Each row below holds a small network's activations on one input, seen along a few directions.
Each table varies a few parts of the input and shows all the possible inputs, shuffled.
Descriptions start from the smaller parts, as in this example, which fits no table here: one of 5 places around a ring, together with either a single point or one of 9 places around a ring or (one of 3 separate values, together with one of 4 places along a line).
Shared parts are said once, and a part with two or three values counts as separate values.

Table:
x1: [-13  10 -44   9 -82 -19   5 -21  23  30 -37 -17  -4 -61  31   6  90  41
  49   2]
x2: [-22  58 -40  11  39  -5  -4  46 -58 -89  -6 -23 -45   7  -1  26  20 -10
  28  -1]
x3: [  6  12 -19 -29  19  36 -53  11  33  53 -38  -2  -5  58  -4 -19 -67  12
  -6  40]
x4: [-47  -3 -15 -34 -72 -15   5 -10  32  17 -54 -35 -18 -61  28  27  72  28
  51  29]
x5: [-10 -12  26  -8  63 -17  22  35 -60 -90  41   9  10 -14  -5  13 -10 -20
 -31 -21]
x6: [-37 -74  49 -18 -34 -32   3 -38  33  22  -7 -32  29 -76  13  13  49 -13
  28 -11]
x7: [ 13 -12 -10  26 -81 -18  42 -45  31  25  -1 -19  -8 -55  12   8  61   0
  24  20]
x8: [  4 -33  25  -2 -43 -30  51 -31  32  42  13  -9  11 -66   0  33  36   0
  41  -1]
x9: [ 10  14 -10  17  59 -23  31  39 -29 -80   3  51  -8 -15 -31 -10   3 -22
 -30 -46]
x10: [ 45 -40  58 -37  52  22 -23  -4   1  64  48  -8  46  62 -25 -17 -73  19
 -23  16]
x11: [-39  10   8  12  62 -20 -25  48 -50 -80 -27  15 -26 -21 -15  -1  26 -25
 -17 -31]
x12: [-11 -10  41 -34  48  31 -46  -6 -10  78  18  -6  31  68 -16  -8 -57   5
 -21  11]
x13: [  5  67 -60  47  15  -7   2  35 -66 -82  23  13 -28   8  17  23  24   6
   7 -20]
x14: [-44 -34  38 -23 -56 -26 -14  -8  32  30 -40 -42 -11 -60   1  10  82  16
  49  -5]
x15: [   9   46  -43   54    7    4   33   13  -27 -100    8   18  -19   -5
    9    1  -23  -56  -42  -31]
x16: [ 53 -29  41   0  44  28   2 -34  20  69  36  50  16  62 -19 -35 -87 -17
 -36  10]
x17: [ 33  24 -26   8 -26  44 -35  -9  27  48  -9  40   0  71  16 -42 -64  25
 -31  22]
x18: [ 44   5 -19   2 -14  48   3 -20  36  45  31  -4  27  98 -10 -28 -83  10
 -40  16]
The inputs of x13 and x9 match in every part but one. If x17 is changed in the same way as x13 into x9, which row does it become? -> x16
Describe the family of inputs behind these rows. -> one of 3 separate values, together with one of 6 places around a ring
Which other rows does x14 become when the place on the ring of 6 takes its other values? List them by row number. -> x1, x4, x6, x7, x8
Which other rows does x4 become when the choice among 3 separate values takes its other values? List them by row number. -> x2, x3
Which other rows does x11 become when the choice among 3 separate values takes its other values? List them by row number. -> x12, x14

Table:
x19: [ -5  -3  60  12  95 -16  15  70 -64 -82  20  17   2  -5 -46  21 -46 -29
 -24 -27]
x20: [ 17  55 -49  12   2   6  -1   8  -5 -23 -20  17 -24   8   5  -5   0  -6
  -3 -14]
x21: [  0 -27  -2   8 -35 -21  27 -12  25 -13   6  -2  18 -34  -5  -3  34   2
   0 -17]
x22: [ 30  24 -25   6  27  32 -22  -3   6  27   9  17   2  65  -4 -23 -60  -5
 -25   1]
x23: [-40  -6  13  -9 -21  -8 -24   0  -7   5 -17 -22 -11 -17   9  11  35  11
  34  20]
x24: [ -3 -16  -7  15 -44 -24  46 -13  12 -30   0  -5   4 -65  18  14  45  -7
   4 -19]
x25: [-16 -14  26 -27   5   6 -23  -9  -2  48  -1 -17  -6  15  -1   4   8  18
  21  30]
x26: [ 26 -48  22   3  -3   2  11 -18  31  42  32  -5  38  17 -18 -14 -24   4
 -16  -2]
x27: [ -9 -29  36 -26  14  19 -38 -11   8  66  -2 -20   7  26   9  -1 -29  13
  15  23]
x28: [-40   2   8   0 -23 -11  -5  -2 -17 -11 -28 -22 -33 -48  29  23  45  -4
  36  22]
x29: [ 11 -33  11 -14 -18  -7  23 -19  27  22  28   3  32   6 -14  -9   8  14
 -14 -12]
x30: [ 34  35 -41  -3  23  19 -12   5   5   7 -11  18  -9  40  -9 -23 -29   3
 -24   8]
x31: [ -4  60 -54  23 -22   2   3   4 -20 -58 -14  20 -22  -9  27   5  11 -13
  -4 -12]
Describe the family of inputs behind these rows. -> either a single point or (one of 3 separate values, together with one of 4 places along a line)
Which other rows does x23 become when the place on the line of 4 takes its other values? List them by row number. -> x25, x27, x28

Table:
x32: [-24 -37  48 -28 -20 -19 -12  -9  15  41  -9 -32   6 -35  -2  23  35  18
  44  14]
x33: [ 18  15 -59   5 -36  17 -13 -30  42  53 -17  -2  -8  32   5 -34  19  17
   3  10]
x34: [-12 -48   6  -6 -40  16 -10 -33  37  80   9 -44  20  13  16  -9   5  17
  15  22]
x35: [-17  30  28  -1  45  -9   4  36 -58 -59  16  16  -9   0 -11  28 -14 -11
  -1 -13]
x36: [  7 -45  76 -16  56 -16  -7  22 -16   2  10   5  15 -12 -33   9 -25  -1
  -3   7]
x37: [ 40  16 -38   3  34  22  -5   5  12  12  10  29  11  67 -27 -42 -41   5
 -43  -9]
x38: [ 12 -19  -8  32 -43 -41  87  -6   9 -65  15   8  11 -89   4  18  56 -19
 -11 -44]
x39: [-46  19   6  10 -30 -16 -14   2 -26 -26 -14 -14 -26 -33  15  26  49  -1
  44  12]
x40: [  8  50 -40  21  38  18 -11  33 -30 -58 -15  25 -19  26   4 -13 -40 -20
 -31 -10]
x41: [ 18 -38  36 -20  26  17  -3 -11  12  41  42   6  41  48 -12 -11 -57   6
 -29  -2]
x42: [ -5  57 -56   1 -29  10 -16  -8   2 -21 -46   4 -41 -18  42   5  13 -10
  11  13]
Describe the family of inputs behind these rows. -> either a single point or (one of 2 separate values, together with one of 5 places around a ring)
Which other rows does x36 become when the choice among 2 separate values takes its other values? List them by row number. -> x32

Table:
x43: [-35 -37  34 -20  44  16  -9  38   1  47 -15 -15   9 -17   4  19 -29  19
  35   8]
x44: [ 35 -20  32  -3  23 -25  48  15 -10 -31 -12  15   7  -8 -44  17 -17 -13
 -45  -9]
x45: [-28 -13  51  16  10  10  -3  -1 -26 -33  30  29  -6  -8  11   4 -32  -6
 -55 -10]
x46: [-16  10 -36 -14   7  -3 -18  13  14  65 -43 -23  -9  37  17   5 -23   6
   8  43]
x47: [-14 -54  57 -27 -27  10  -9 -44   1  36  63 -18  38  25   5   3   6   3
   8  12]
x48: [ 37  -9   5  19  48 -23  34  45 -40 -66  17  20  21  -3 -45 -15   5 -19
 -14 -26]
x49: [ -17    7  -24   17  -61  -48   82   -2   34  -47  -37   -7  -24 -115
   45   10  115   -5   55  -30]
x50: [-32  10  22  33  40 -19  10  12 -55 -48  39  45   3  14   4  12 -25 -23
 -26 -29]
x51: [ 47  46 -65  34  22   6  12  17 -12 -41  -4  26  -8  13 -49 -16  -7  -9
 -32 -26]
x52: [ 47 -29 -43 -24  -9  -8  17 -35  34  81  -5 -13   0  30  11 -34  22  39
  -6 -12]
x53: [  6   3 -28 -41   0  29 -36  -1  10  93  -1 -18 -19  25  20  -5  10  41
  39  36]
x54: [ -55   -1  -30   -3  -50  -26    2    9  -23  -44  -56  -17  -42 -115
   50   48  105    5   87    6]
x55: [ 21 -53  31 -29   9  -8   1 -11  50  48  38 -10  51 -17 -33  11  23  44
  -4 -17]
x56: [  1 -14  10  20 -66  34 -33 -42  45  55  13  -2  17  58  20 -21  -2  27
   5   9]
x57: [-14  41  21  -8  75   7 -18  47 -61 -52  20   0   2 -12 -34   7  -9 -19
  26   0]
x58: [-25  12  40 -16  39   9 -26  42 -25 -22 -24  10  19 -18 -32  29 -34   0
   4   7]
x59: [ 51  42 -47   2   4 -11  34  10  17  -6 -27  20   1   9   0 -29 -37   5
 -23 -15]
x60: [ 37 -16 -30 -11 -15   1  17 -23  61  20 -17 -30 -11  39 -11 -24   4   9
 -44   5]
x61: [-14 -40  39 -43  18  17 -46  -7  -6  59  15 -19  37 -21 -38  24   2  28
  52  30]
x62: [ 19 -49  23 -30  21 -10  20   2  35  23  35 -17   7 -33 -35  -1  -6  -5
 -32 -11]
x63: [ -2  78 -13  12  23   7 -24  27  -7 -54 -36  14 -46  57 -26   3 -14   7
  -1  17]
x64: [ -7  11 -13  -3 -27  17 -18 -61  30  36  23 -10 -24  31  24 -24 -31 -24
 -28  10]
x65: [ -50  -12  -11   42 -110  -11   -9  -46   -1  -80  -11    5    9 -110
   35   25   95  -42   59   -1]
x66: [  3  41 -39  53   6  15 -12  -6 -40 -47  10  49 -10  44  15 -36 -19 -28
 -14   2]
x67: [ -2  58 -21  -7   0   9 -14  40 -12  -8 -49 -23 -14  47  13  -1 -28  11
 -15  21]
x68: [-17 -49  51  -5  -1   8  10 -16   2  21  44 -32   7  18  35   6 -24 -20
 -12 -18]
x69: [ 24  36 -17  38 -23  -3 -11 -21 -16  -7  -9  21 -11  32  37 -16 -50 -27
 -27   0]
The inputs of x57 and x48 match in every part but one. If x63 is changed in the same way as x57 into x48, which row does it become? -> x51
Describe the family of inputs behind these rows. -> one of 3 separate values, together with either a single point or (one of 2 separate values, together with one of 4 places along a line)
Which other rows agree with x45 in the choice among 3 separate values? List them by row number. -> x47, x50, x56, x64, x65, x66, x68, x69

Table:
x70: [-47   2  26  -4 -12 -26   1  20 -25 -46 -26 -17 -23 -66  14  35  47  -7
  37  -1]
x71: [-20 -35  23  -2 -40 -31  39 -11  13 -12   1 -15   7 -67   6  20  59   2
  22 -18]
x72: [ 23  23 -29  -6  15  37 -44 -13  10  58   1   1  -1  76  -1 -26 -47  12
 -10  29]
x73: [-38 -27  38  11 -23 -31  29   3 -17 -43   4  -8  -3 -67  12  30  45 -12
  21 -15]
x74: [-31  21 -33   8 -62  -7  -5 -25  11  -2 -32 -12 -34 -37  37   8  59  -1
  36  12]
x75: [ 38  -8 -19 -11  10  30 -20 -18  33  71  10  -4  19  64 -11 -31 -44  15
 -21  19]
x76: [  7   4  33 -21  66  15 -38  28 -25  14   8   4   6  52 -30  -3 -55   6
 -10  18]
x77: [ 36 -37  33 -18  37  11  -2  -1  17  50  32   3  40  42 -30 -14 -51  13
 -24  -5]
x78: [-17 -11 -25   3 -68 -14  18 -31  32   8 -23 -17 -15 -49  26   1  64   3
  22  10]
x79: [ 44  47 -44  18  50  26  -4  24 -17 -26  12  33   3  62 -18 -25 -65 -11
 -48 -14]
x80: [-10  48 -49  33 -29 -21  33  14 -18 -91 -24  19 -29 -55  19  11  46 -21
   1 -31]
x81: [ 15 -28  48 -12  55  11  -7  10 -14  18  37  14  29  45 -25  -6 -58   1
 -26  -4]
The inputs of x75 and x78 match in every part but one. If x76 is changed in the same way as x75 into x78, which row does it become? -> x70
Describe the family of inputs behind these rows. -> one of 2 separate values, together with either a single point or one of 5 places along a line
Which other rows does x73 become when the choice among 2 separate values takes its other values? List them by row number. -> x81

Table:
x82: [  17  -15   49   62    7  -54   79   29  -30  -83   19  -15  -20 -108
  -34   58   23  -58   10    1]
x83: [ 17  41   4 -78  56  19 -12  34  34  34  13 -20 -10  96 -81  10 -73 -10
 -21  23]
x84: [ -8  42 -59  10 -74   3 -18 -14  77  48 -31 -42 -16  13 -12   5  26  -4
  58 -34]
x85: [ -14   48   -7   36   77   27  -40   46  -63 -101  -12   63  -21   41
   21  -17  -89  -46  -45  -37]
x86: [-11 -43  56  49  26 -49  17  23 -52 -21   7  -2  -9 -57 -48   6  83  15
  38  12]
x87: [  -2  -32   20  -40   45   59  -56  -18   59   77   -5   12   -4  108
   -3  -47 -123  -33  -43   11]
x88: [ 59 -42 -72   1 -64   1  18 -53 112  81 -48  -9   0 -18  -4 -65  45  17
 -16  22]
x89: [-11  42 -66  27 -46  20  29 -36 -61 -28   0   8 -23 -36 103   8  46  14
 -11  25]
x90: [-20 -44  58 -76  -1 -20  23 -13  -1  57  19 -14  34 -25   3  24  58  60
  32 -31]
x91: [  3  60   7 -14  61  25 -21  38 -65 -46  30  10   2  55   0  29 -84 -14
 -29  17]
x92: [  0  59 -74  36 -60 -24 -19  23 -29 -98 -36  11  27 -67  45   6  60  35
  18 -35]
x93: [ -31 -117   85  -14  -28   -7   -1  -59   18   80   44   -3   40   -1
   11  -18   28   25    7   25]
Describe the family of inputs behind these rows. -> one of 3 separate values, together with one of 4 places along a line
The inputs of x83 and x85 match in every part but the place on the line of 4. If x84 is changed in the same way as x83 into x85, which row does it become? -> x92
A walk changes only the place on the line of 4. It starts at x93 and steps to x90. List the rest of the walk in order. -> x86, x82
